These are the activations of a small neural network, seen along a few directions. Each row is one input.
In each table, some parts of the input vary, and every possible input appears once, in random order.
Descriptions start from the smaller parts, as in this example, which fits no table here: values(3) and (point or line(11) or (line(4) and ring(5))).
Shared parts are said once, and a part with two or three values counts as separate values.
(in the rows, 128 means zero)

Other details of the inputs vary at random and push rows far along two fixed directions, the same in every table; ignore that.

Table:
x1: [146 196  85 156  29 128 124 130 166  70 104  77  82 212]
x2: [196 149 160  70 178 105  98 214 180 151 165  97 200  84]
x3: [145 190  62 134  20 119 147 126 169  81 112  78  82 199]
x4: [119 114 122 166  99 143 132  94 110 109 106 159  93 155]
x5: [163 164 120  87 131 108 100 162 195 121 134  92 170 121]
x6: [146 183  91 105  51 117 128 159 198  85 126  68 107 165]
x7: [ 94  64 141 172 135 167 132  78  62 143 118 204  87 122]
x8: [119 116 112 141  88 133 154  85 104 119 112 159 100 147]
x9: [ 95  93 170 147 226 123 138 129  67 168 140 138 156  87]
x10: [143  77 164 120 184 140 130 121  71 180 146 191 156  81]
x11: [153  75 182  89 213 125 115 157 123 173 156 175 187  50]
x12: [ 46 133  99 181  94 133 168  77  90  98 100 103  60 172]
x13: [112  73 156 103 187 149 105 115 105 172 145 180 154  68]
x14: [215 203 128  59 158  92  72 229 231 136 160  47 215 110]
x15: [ 27  89 128 188 128 140 177  42  49 113  94 153  69 146]
Description of these inputs: values(3) and (point or line(4)).
Question: The inputs of x6 and x2 match in every part but the values(3) part. If x12 is changed in the same way as x6 into x2, which row does it become?
Answer: x9
Question: Change only the values(3) part in x5. List by row number the other rows that result.
Answer: x13, x14
Question: Change only the values(3) part in x8. List by row number the other rows that result.
Answer: x3, x10

Table:
x16: [126 119 145 159 172 115 139 130 110 130 123 129 138 123]
x17: [ 99 124 147 134 169 133 126 135 111 137 135 117 134 121]
x18: [131 118 137 113 138 130 125 118 118 149 127 144 145 112]
x19: [134 146 108 140  88 130 123 113 129 108 108 126 105 163]
x20: [123 110 140 115 143 139 117 125 131 135 136 144 132 106]
x21: [120 103 142 114 140 135 119 133 132 136 134 146 133 111]
x22: [121 148 107 117  84 125 133 105 131 111 110 121 111 155]
x23: [137 114 130 125 142 137 129 127 119 141 138 150 140 115]
x24: [113 137 116 124  85 137 127 113 149 104 118 117  98 149]
x25: [126 146 102 136  85 129 133 111 136 113 124 127 107 160]
x26: [142 116 140 137 140 130 113 126 117 142 134 152 138 119]
x27: [107 127 147 129 162 124 140 133  99 142 136 116 138 120]
x28: [112 145 110 126  87 138 121 106 146 112 110 119 109 154]
x29: [143 114 139 136 140 137 118 129 116 137 133 150 139 115]
x30: [140 111 145 133 137 133 124 141 119 138 128 154 129 112]
x31: [113 118 124 148 167 118 138 134 106 147 133 118 132 112]
x32: [132 110 143 110 136 129 131 125 121 141 135 142 134 107]
x33: [ 93 148 116 150 117 118 144 110 140  95 108  98 108 157]
x34: [134 111 136 122 139 132 134 140 122 142 133 154 129 111]
x35: [121 113 139 117 143 141 114 123 130 135 133 145 141 108]
x36: [112 121 143 136 168 110 149 122 112 132 125 123 144 115]
x37: [128 146 101 134  86 134 135 111 136 118 115 124 108 161]
x38: [133 146 110 145  84 134 124 112 133 114 109 124 108 161]
x39: [214 190 112  91 134  93 108 217 215 123 155  59 173 133]
x40: [231 205 120  65 140  73  98 250 240 125 162  34 207 121]
x41: [139 111 132 123 142 135 131 129 121 142 141 149 131 112]
x42: [129 116 138 113 136 132 128 121 118 139 135 144 145 107]
x43: [145 108 145 133 140 134 121 132 119 138 133 148 128 115]
x44: [125 134 105 131  82 130 142 123 138 109 123 125 100 158]
x45: [124 116 136 112 148 135 110 120 126 138 125 148 139 115]
x46: [119 110 144 114 139 136 120 136 132 136 129 149 131 105]
x47: [110 144 111 128  85 133 119 106 146 107 119 121 109 153]
x48: [124 110 139 116 143 143 116 124 129 131 134 142 138 106]
x49: [133 141 113 143  83 134 130 117 134 104 120 122  98 153]
x50: [145 111 140 134 141 139 119 129 116 133 133 147 136 113]
x51: [ 98 117 133 140 167 122 124 130 117 140 129 113 133 106]
x52: [109 149 107 158 116 114 159 115 130 101 113 103 107 164]
x53: [128 141 103 133  85 138 139 114 135 105 123 122 105 154]
x54: [106 119 132 135 161 114 138 128 105 145 130 112 137 105]
x55: [131 134 115 142  80 130 132 125 135 105 117 124  99 159]
x56: [121 125 148 152 166 129 130 140  97 139 134 121 132 128]
x57: [118 147 110 123  78 124 132 104 135 112 121 120 113 152]
x58: [127 113 144 110 132 128 134 134 121 141 130 148 135 104]
x59: [128 147  99 129  90 130 133 111 132 112 113 127 106 162]
x60: [132 113 139 111 136 134 129 122 117 136 135 141 142 105]
x61: [115 125 139 142 168 129 141 139 100 144 140 122 132 127]
x62: [131 113 140 111 136 130 130 123 119 140 138 143 136 105]
x63: [119 118 134 158 165 119 128 135 104 142 128 118 131 113]
Question: Describe the family of inputs behind these rows.
Answer: line(4) and (values(3) or line(9))
Question: The inputs of x26 and x25 match in every part but the line(4) part. If x49 is changed in the same way as x26 into x25, which row does it become?
Answer: x41
Question: Change only the values(3) part in x51. List by row number the other rows that result.
Answer: x17, x33
Question: Change only the line(9) part in x35. List by row number the other rows that result.
Answer: x20, x21, x24, x28, x45, x46, x47, x48
Question: Change only the values(3) part in x56. List by row number the other rows that result.
Answer: x16, x63
